A small network was trained on invented records. Each row is its activation on one of them, seen along a few directions.
Here are examples, each followed by its value of one field, MEZ.
The largest differences between rows may come from other fields.
In the rows, 500 means zero.
Random noise pushes rows far along 10 fixed directions. That doesn't count. These rows show it; they differ only by the noise:
[552 396 547 487 336 468 335 614 421 483 511 485 316 599 496 472 474 715
 345 486 412 653 603 459 444 522 397 357]
[614 352 395 523 429 270 330 550 589 603 559 568 306 507 525 579 383 696
 545 473 348 570 426 552 574 517 500 291]
[454 656 608 498 461 764 610 549 541 493 422 535 559 475 494 366 598 407
 478 532 634 515 505 497 503 455 525 592]
[521 401 291 291 524 419 580 480 560 387 460 375 621 349 516 719 457 405
 421 493 402 553 511 481 506 553 451 471]
[543 613 444 571 503 567 395 387 574 418 626 553 463 481 564 605 398 399
 568 437 244 341 523 344 473 559 443 496]
[455 421 508 503 655 388 628 463 493 568 362 437 553 451 456 422 483 483
 637 459 722 457 303 637 612 488 690 644]
[619 750 520 736 525 812 259 697 603 708 404 597 299 648 418 330 487 387
 720 376 651 564 439 377 667 583 526 375]
[516 492 623 509 393 437 591 425 674 823 736 743 487 377 754 368 643 675
 645 674 490 395 225 628 533 324 720 441]
[643 618 346 557 527 591 279 479 593 502 489 530 363 504 560 597 374 315
 579 374 352 409 501 342 542 597 443 441]
[554 579 625 579 339 445 431 255 522 199 484 644 283 440 581 570 187 475
 424 414 186 182 557 487 363 460 439 654]
[603 191 119 348 778 174 397 496 567 560 697 448 549 451 552 641 603 623
 353 515 258 569 646 498 670 420 390 538]
[510 811 671 391 267 913 771 572 718 330 381 525 653 240 385 637 352 265
 601 521 531 502 437 362 520 536 515 403]

[625 433 438 589 532 295 269 423 501 688 672 727 286 559 689 364 606 635
 360 598 362 405 605 614 494 299 396 537]	gof
[240 633 234 812 806 647 385 414 531 489 738 443 662 818 490 459 735 419
 706 422 285 441 570 373 475 685 457 620]	gib
[526 459 492 671 497 408 378 678 518 599 428 562 351 634 302 406 467 681
 559 482 582 702 516 633 623 507 452 328]	suni
[421 587 298 587 598 603 471 545 641 648 733 559 667 565 530 527 727 462
 621 573 382 594 501 467 545 553 463 350]	tif
[327 526 314 633 554 418 578 412 611 433 404 402 569 563 453 649 386 405
 820 379 467 451 238 586 476 721 653 463]	gib
[428 622 493 718 601 600 354 437 454 508 597 570 448 681 535 381 567 450
 554 454 414 396 555 458 463 545 461 578]	tif
[546 626 513 509 460 598 610 556 709 581 453 719 500 392 512 404 566 458
 481 605 567 511 489 662 612 328 509 529]	vusor
[624 446 551 364 445 606 429 654 391 464 214 274 375 508 421 530 350 427
 478 331 720 599 464 331 538 624 559 480]	tuvag
[436 501 333 700 698 402 433 355 624 446 482 712 367 650 586 305 592 512
 424 466 374 306 608 739 553 331 495 877]	sutid
[314 297 151 415 653 302 645 612 504 227 276 210 693 564 209 734 444 503
 462 399 496 783 567 640 557 703 414 468]	tuvag
[774 558 655 312 201 667 428 568 634 466 533 656 279 323 642 553 360 529
 309 515 337 431 600 310 496 348 443 437]	tib
[298 486 362 551 762 445 567 467 309 517 483 300 755 609 396 480 680 372
 566 520 676 578 514 567 452 619 463 545]	gof
[394 614 635 626 544 676 427 553 238 487 406 321 525 680 383 383 543 409
 563 426 712 561 517 380 398 668 465 482]	fen
[471 551 426 503 551 555 463 389 488 408 601 400 576 506 554 654 434 371
 595 415 326 373 474 285 439 651 506 508]	tib
[401 581 621 701 581 456 562 398 481 309 582 432 608 505 240 660 237 510
 784 397 361 381 448 361 546 659 517 466]	vusor
[709 663 295 382 480 760 316 504 665 769 430 507 394 423 840 534 566 149
 613 426 568 383 307 303 522 567 627 463]	sutid
[592 506 695 313 539 595 651 431 486 601 666 574 621 290 651 393 669 496
 351 660 564 358 572 410 535 236 526 703]	suni
[713 498 698 326 559 644 511 607 407 737 466 372 515 333 515 431 514 437
 557 498 799 495 401 248 647 436 615 509]	fen

Which value of MEZ does each new row have?
[514 274 301 524 915 220 340 426 221 637 471 137 579 606 437 583 457 409
 722 311 668 479 344 354 585 735 612 544]	suni
[800 158 484 381 670 148 349 623 408 445 123 399 157 438 292 459 180 633
 344 295 709 530 575 614 794 370 529 689]	tif
[548 614 610 611 402 471 325 358 326 570 271 575 227 578 693 324 412 330
 491 450 691 295 368 643 312 503 551 587]	gof
[547 521 564 400 638 513 630 448 453 451 523 433 643 341 431 543 478 392
 470 538 551 404 570 404 568 411 460 640]	gof
[375 571 513 510 399 551 595 494 457 486 429 481 594 517 510 480 579 437
 498 570 598 578 435 626 364 557 497 415]	suni
[521 646 286 648 575 512 352 218 681 485 554 660 366 534 790 532 448 266
 632 401 238 119 400 496 429 508 574 715]	gib
[466 588 354 619 537 433 423 348 520 437 282 571 405 546 585 477 425 281
 529 430 542 363 423 707 424 549 517 619]	vusor
[478 434 479 434 345 537 614 738 698 486 547 513 540 472 327 592 511 737
 503 560 418 780 544 510 611 489 464 267]	sutid
[630 511 368 523 375 406 402 502 715 493 394 682 280 459 562 570 330 487
 514 451 376 458 442 634 551 460 513 429]	tib
